Each row below holds a small network's activations on one input, seen along a few directions.
Each table varies a few parts of the input and shows all the possible inputs, shuffled.
Descriptions start from the smaller parts, as in this example, which fits no table here: values(3) and (point or ring(9) or (line(6) and ring(8))).
Shared parts are said once, and a part with two or three values counts as separate values.
(in the rows, 128 means zero)

Other details of the inputs shift rows strongly along two fixed directions, in all tables alike. That doesn't count.

Rows:
row 1: [128 136 125 114 126 131 129 123 126 120 131 124 124]
row 2: [129 130 125 126 129 130 129 126 125 118 128 135 118]
row 3: [164 109 119 152  83 150 118 152 136 163 119 116 178]
row 4: [120 134 127 131 137 130 126 126 132 115 121 132 127]
row 5: [125 133 129 122 128 131 130 126 131 118 132 126 122]
row 6: [129 125 118 127 126 125 126 129 129 119 136 132 118]
row 7: [120 131 127 126 133 133 132 126 128 116 126 127 126]
row 8: [131 130 126 124 125 129 130 125 127 120 132 131 118]
row 9: [131 132 139 120 139 124 127 122 125 124 132 119 127]
row 10: [125 123 117 129 128 125 130 128 128 117 134 130 121]
row 11: [125 127 117 134 132 121 123 127 132 116 129 134 122]
row 12: [124 133 128 124 131 133 129 128 129 117 128 130 123]
row 13: [124 135 132 138 141 120 125 132 127 119 123 130 124]
row 14: [118 119 109 141 117 136 128 122 117 131 112 116  90]
row 15: [125 130 139 134 149 124 130 125 133 120 126 124 129]
row 16: [131 137 130 121 131 122 128 129 122 124 133 123 121]
row 17: [124 136 124 118 125 134 129 117 124 124 137 123 124]
row 18: [128 130 122 131 134 130 130 124 130 118 125 134 122]
row 19: [159 116 140 152  99 155 117 144 134 174 118 108 186]
row 20: [124 127 141 131 146 124 131 126 127 119 127 122 129]
row 21: [124 132 132 132 138 123 131 133 123 120 128 126 124]
row 22: [129 134 134 129 133 122 130 133 126 122 134 125 120]
row 23: [123 130 141 137 149 122 124 125 131 118 122 126 129]
row 24: [130 132 121 120 122 132 129 115 120 125 137 127 120]
row 25: [128 134 133 131 136 123 128 134 124 121 130 129 121]
row 26: [158 109 117 160  93 153 118 155 144 165 113 122 181]
row 27: [132 129 124 123 123 126 131 121 123 120 131 130 120]
row 28: [ 43  89 142  57 114  77 148 128 144 249 107 217 127]
row 29: [126 131 124 133 135 128 125 124 128 116 121 136 122]
row 30: [130 129 141 127 139 121 129 121 127 122 132 121 127]
row 31: [133 127 115 118 121 123 126 125 126 121 138 127 120]
row 32: [134 132 122 116 123 129 128 122 122 121 131 129 120]
row 33: [127 128 124 128 131 131 131 125 124 117 127 132 122]
row 34: [127 129 142 130 144 125 127 127 128 120 130 125 126]
row 35: [128 129 143 128 140 123 129 125 130 122 133 121 125]
row 36: [126 132 127 121 127 129 131 123 127 118 131 126 124]
row 37: [129 128 114 122 120 126 126 119 124 124 146 125 119]
row 38: [121 134 125 129 137 132 131 126 134 117 125 129 126]
row 39: [128 137 129 125 130 125 128 124 119 128 139 121 122]
row 40: [131 134 132 128 131 119 130 129 122 121 133 124 122]
row 41: [156 118 132 162 103 151 120 159 139 168 107 118 183]
Description of these inputs: point or (line(5) and line(8)).
Change only the line(5) part in row 20. List by row number the other rows that result.
Answer: row 7, row 10, row 21, row 33
A walk changes only the line(8) part. It starts at row 19 and steps to row 9. List the rest of the walk in order.
Answer: row 30, row 35, row 34, row 20, row 15, row 23
A walk changes only the line(8) part. It starts at row 17 and steps to row 1. List the rest of the walk in order.
Answer: row 36, row 5, row 12, row 7, row 38, row 4

Rows:
row 42: [111 124 113 120 129 120 132 123 130 123 126 146 110]
row 43: [110 126 118 123 131 122 132 121 123 126 122 137 100]
row 44: [120 133 126 105 131 117 132 116 124 123 142 135 113]
row 45: [112 125 114 118 128 119 132 126 132 122 127 149 112]
row 46: [121 154 174 131 194 110 131 120 129  85 138 114 128]
row 47: [119 130 125 103 127 116 133 120 128 127 143 142 121]
row 48: [114 141 163 146 189 111 130 128 135  92 118 125 122]
row 49: [118 131 130 108 130 119 133 115 120 129 139 130 109]
row 50: [139  95 126 152  71 156 120 162 140 221  87 136 189]
row 51: [111 126 117 123 131 119 132 123 124 126 124 138 103]
row 52: [237 149  92 222 102 198  99 149 122  30 141  38 154]
row 53: [147  98 132 132  68 150 121 158 144 224 106 142 209]
row 54: [119 131 129 106 130 117 133 117 121 129 139 132 113]
row 55: [114 129 131 105 129 117 133 115 120 135 138 130 109]
The inputs of row 53 and row 42 match in every part but one. If row 54 is changed in the same way as row 53 into row 42, which row does it become?
Answer: row 51
What is each input in this table made of?
Answer: values(2) and (point or line(6))
Change only the values(2) part in row 44. List by row number the other rows that result.
Answer: row 52

Rows:
row 56: [122 132 103 125 120 129 131 127 123 116 130 140 109]
row 57: [122 131 107 124 119 128 127 125 121 121 125 132 103]
row 58: [100  90 134 114  91 130 131 138 136 231  97 157 161]
row 59: [200 132 124 178  99 168 110 158 134 122 139  83 193]
row 60: [193 119 105 182  85 179 108 149 139 111 128  88 180]
row 61: [133 128 129 118 130 118 126 123 123 121 134 129 115]
row 62: [109 130 124 150 147 128 131 141 135 111 102 137 105]
row 63: [112 138 154 142 167 124 128 127 133 111 109 133 134]
row 64: [127 135 139 123 139 116 130 122 123 128 144 118 121]
row 65: [120 131 103 123 117 129 128 128 127 113 131 140 109]
row 66: [125 140 145 115 139 131 132 114 123 123 133 121 124]
row 67: [133 129 125 119 130 119 131 126 125 116 139 138 120]
row 68: [128 135 136 118 140 114 126 124 125 126 144 122 124]
row 69: [122 122 113 122 126 126 130 117 130 116 133 130 116]
row 70: [124 133 142 122 140 117 131 124 119 130 143 113 120]
row 71: [126 134 133 118 139 113 130 126 128 121 146 123 129]
row 72: [131 128 126 118 127 118 129 127 129 114 140 138 120]
row 73: [110 122 130 150 156 125 130 130 139 113 107 133 115]
row 74: [127 141 136 111 140 130 133 119 128 115 137 133 133]
row 75: [120 128 142 147 158 115 129 135 132 111 112 136 119]
row 76: [119 130 112 127 120 131 130 125 114 126 124 124  98]
row 77: [197 120 104 184  87 181 110 149 135 114 127  88 181]
row 78: [107 108 155  99 102 129 129 140 140 227  98 162 182]
row 79: [122 123 119 127 127 128 129 112 125 123 132 125 108]
row 80: [121 131 111 128 119 129 129 122 118 124 126 128 100]
row 81: [125 139 138 110 138 127 133 118 128 116 134 126 131]
row 82: [124 123 116 123 128 127 126 115 127 121 131 128 112]
row 83: [125 139 137 110 136 130 131 121 132 113 137 133 133]
row 84: [114 133 148 148 167 110 127 135 134 116 120 129 130]
row 85: [132 129 133 122 129 119 130 121 121 123 135 126 111]
row 86: [100  98 118 111  81 126 132 150 139 225  93 173 162]
row 87: [131 127 126 117 129 117 131 125 126 116 136 131 119]
row 88: [127 135 132 118 137 116 128 128 132 117 149 130 129]
row 89: [129 127 135 121 130 120 131 123 116 125 134 121 110]
row 90: [122 139 147 114 140 132 133 117 118 124 132 115 122]
The inputs of row 78 and row 68 match in every part but one. If row 66 is changed in the same way as row 78 into row 68, which row does it become?
Answer: row 64
What is each input in this table made of?
Answer: line(5) and (point or line(6))
Change only the line(6) part in row 89. List by row number the other rows that result.
Answer: row 61, row 67, row 72, row 85, row 87
Which other rows agree with row 56 in the line(5) part? List them by row number.
Answer: row 57, row 62, row 65, row 76, row 80, row 86

Rows:
row 91: [ 79 105 132 112 134  95 138 132 136 180 111 171 114]
row 92: [ 79 110 129 110 136 101 137 127 136 173 108 171 115]
row 93: [124 141 114 140 156 127 129 117 127  68 130 127  90]
row 94: [ 92 118 137  79 120 102 137 112 122 182 130 153 113]
row 95: [166 117 117 144  84 153 117 143 133 158 132 109 176]
row 96: [174 121 114 146  84 161 117 148 136 143 127 122 180]
row 97: [ 88 109 127 117 137  95 135 140 143 161 112 176 117]
row 98: [142 143 108 154 157 125 123 125 129  49 138 116  94]
row 99: [129 149 111 145 167 130 131 107 120  37 142 109  74]
row 100: [136 151 120 109 147 128 133  94 108  60 160  99  75]
row 101: [167 126 110 145  83 165 117 149 138 138 123 118 179]
row 102: [140 145 117 118 138 124 126 103 114  79 163 102  89]
row 103: [ 74 106 130 109 123 119 139 132 142 193  91 176 138]
row 104: [ 85 119 126  78 119 113 141 113 131 172 128 169 125]
row 105: [150 124 127 169  97 169 118 154 129 157  91 107 165]
row 106: [140 151 107 117 136 138 129 108 121  63 157 112  98]
row 107: [125 147 109 142 165 121 131 115 125  42 137 126  79]
row 108: [122 167 167 140 210 118 131 112 129  39 140 103 108]
row 109: [ 79 109 130 108 135 103 137 133 145 165  98 188 124]
row 110: [140 148 108 116 146 113 131 109 115  54 176 109  78]
row 111: [ 91 135 123  79 134 112 140 101 119 130 142 150  94]
row 112: [ 90 108 139  78 105 113 139 116 129 204 120 167 135]
row 113: [165 121 118 182 100 177 112 152 134 136  98  99 173]
row 114: [184 133 177 156 129 142 116 154 136 146 141  87 213]
row 115: [142 155 104 117 152 113 129 105 118  33 172 112  78]
row 116: [170 116 124 145  82 150 117 144 127 160 137  99 165]
row 117: [ 81 121 192 109 179  79 137 137 141 180 112 162 150]
row 118: [168 129 176 180 142 148 112 163 146 147 108  97 212]
row 119: [ 78 118 124 108 139 109 137 130 145 150 101 181 116]
row 120: [170 122 126 182  97 163 114 157 124 150 103  94 165]
row 121: [179 118 112 191 103 155 114 165 138 120 116 105 167]
row 122: [180 125 127 148  76 171 117 143 120 158 123  94 176]
row 123: [ 79 120 193  73 146 102 144 130 147 224 111 175 187]
row 124: [ 80  97 137 111 122  99 136 139 135 207 102 172 129]
row 125: [ 99 127 126  84 134  95 139 108 116 137 155 146  90]
row 126: [ 84 109 138  71 118  92 142 117 122 196 133 162 112]
row 127: [171 116 128 185  94 158 114 163 124 156 106  94 164]
row 128: [ 94 141 184  82 177  84 141 113 131 152 145 149 141]
row 129: [ 69 116 133 104 135 114 140 120 134 173  98 168 110]
row 130: [ 78 120 132  73 118 111 140 108 126 178 124 164 115]
row 131: [137 150 111 114 148 125 133  96 114  50 166 109  83]
row 132: [ 83 119 138  72 116  96 140 115 119 197 128 164 113]
row 133: [135 143 108 113 138 115 128 113 122  79 161 126  99]
row 134: [133 150 104 148 166 119 127 117 123  37 146 117  76]
row 135: [ 77 117 136 108 136 119 139 123 131 169  94 158 110]
row 136: [171 118 122 183 100 163 113 152 131 142 108  95 164]
row 137: [ 76 105 140 105 136  95 139 130 128 188 106 165 106]
row 138: [185 120 127 155  76 158 115 152 119 163 134  89 173]
row 139: [177 119 114 151  86 146 115 155 136 134 138 112 171]
row 140: [130 147 108 110 140 126 130 111 126  63 153 127  99]
row 141: [ 87 127 130 113 156 101 138 112 120 126 119 142  78]
row 142: [ 94 117 132  81 120 101 134 114 124 179 136 161 118]
row 143: [194 138 176 161 124 164 115 149 136 140 129  83 226]
row 144: [126 147 117 141 166 127 129 105 115  48 139 109  72]
row 145: [157 118 133 170  98 164 117 154 127 163  93 110 167]
row 146: [129 150 112 145 169 119 127 107 113  41 146 100  65]
row 147: [139 142 112 117 140 114 131 109 115  71 171 108  89]
row 148: [171 112 124 188  98 157 113 158 130 145 109  91 165]
row 149: [135 155 173 146 195 122 126 120 130  65 134 104 131]
row 150: [138 145 110 113 138 120 127 109 119  76 164 117  94]
row 151: [124 148 119 141 164 128 131 104 116  51 137 106  68]
row 152: [149 145 107 126 139 116 127 118 118  59 170 110  95]
row 153: [168 116 127 181 101 172 115 151 130 142  96  94 168]
row 154: [ 74 109 128 104 134  97 137 130 139 181 106 182 116]
row 155: [168 121 113 183  99 176 115 158 142 129  99 108 175]
row 156: [ 82 106 131 112 134  95 137 136 138 179 111 177 116]
row 157: [138 145 111 113 138 124 127 110 124  66 155 127 101]
row 158: [143 146 116 117 137 133 126 102 112  71 159 105  96]
row 159: [171 120 117 142  82 163 117 144 135 149 128 116 177]
row 160: [169 124 110 183 101 174 115 159 143 122 100 114 174]
row 161: [ 87 113 137  76 107 119 140 117 127 198 115 160 132]
row 162: [183 131 122 153  77 181 115 144 121 147 124  88 177]
What is each input in this table made of?
Answer: values(2) and line(4) and (point or line(8))
The inputs of row 140 and row 157 match in every part but the line(4) part. If row 160 is changed in the same way as row 140 into row 157, which row does it become?
Answer: row 107
The inputs of row 158 and row 142 match in every part but the line(4) part. If row 96 is changed in the same way as row 158 into row 142, which row does it become?
Answer: row 133
Change only the line(4) part in row 112. List by row number the other rows that result.
Answer: row 102, row 116, row 130
Change only the values(2) part in row 115. List by row number the other rows that result.
Answer: row 98
Change only the line(8) part in row 99. List by row number the other rows that result.
Answer: row 93, row 107, row 109, row 144, row 145, row 151, row 153
Change only the line(4) part in row 132. List by row number the other rows that result.
Answer: row 122, row 138, row 162

Rows:
row 163: [166 123 148 156 115 152 119 149 131 142 124 104 184]
row 164: [  4 113 148  55 185  52 162 101 138 177 107 225  62]
row 165: [106 108 153 126 115 123 130 147 137 213  95 156 176]
row 166: [159 114 123 189 116 158 114 158 147 126  97 111 168]
row 167: [ 66 141 151  68 179  74 147 107 126 132 147 167  91]
row 168: [171 130 133 179 117 161 117 157 134 112 107  95 163]
row 169: [102 133 158  88 148 103 135 116 131 156 131 154 143]
row 170: [188 139 109 161 106 168 116 126 120  79 149  66 136]
row 171: [117 113 120 122  95 135 124 138 131 181 114 151 141]
row 172: [196 139 109 161 107 163 115 128 114  64 159  70 135]
row 173: [127 170 108  99 175  99 136  85 104   4 197 101  36]
row 174: [101 105 160 113 117 124 131 143 143 219 100 152 179]
row 175: [146 138 101 139 121 141 126 127 120  79 135 110  98]
row 176: [149 116 145 165 106 156 116 159 142 173 101 124 187]
row 177: [104 126 151 112 154 103 133 122 132 148 120 148 120]
row 178: [108  99 103 132  92 131 122 144 139 187  93 162 144]
row 179: [155 144 122 112 120 135 128 112 120  93 161 111 123]
row 180: [120 169  99 114 176 107 138  81  98   6 176 101  26]
row 181: [181 126 112 158  95 157 113 139 124 121 132  93 147]
row 182: [ 95 115 105 113 123 117 138 122 129 146 117 159 102]
What is each input in this table made of?
Answer: values(2) and line(10)
The inputs of row 176 and row 171 match in every part but the values(2) part. If row 167 is changed in the same way as row 176 into row 171, which row does it become?
Answer: row 173
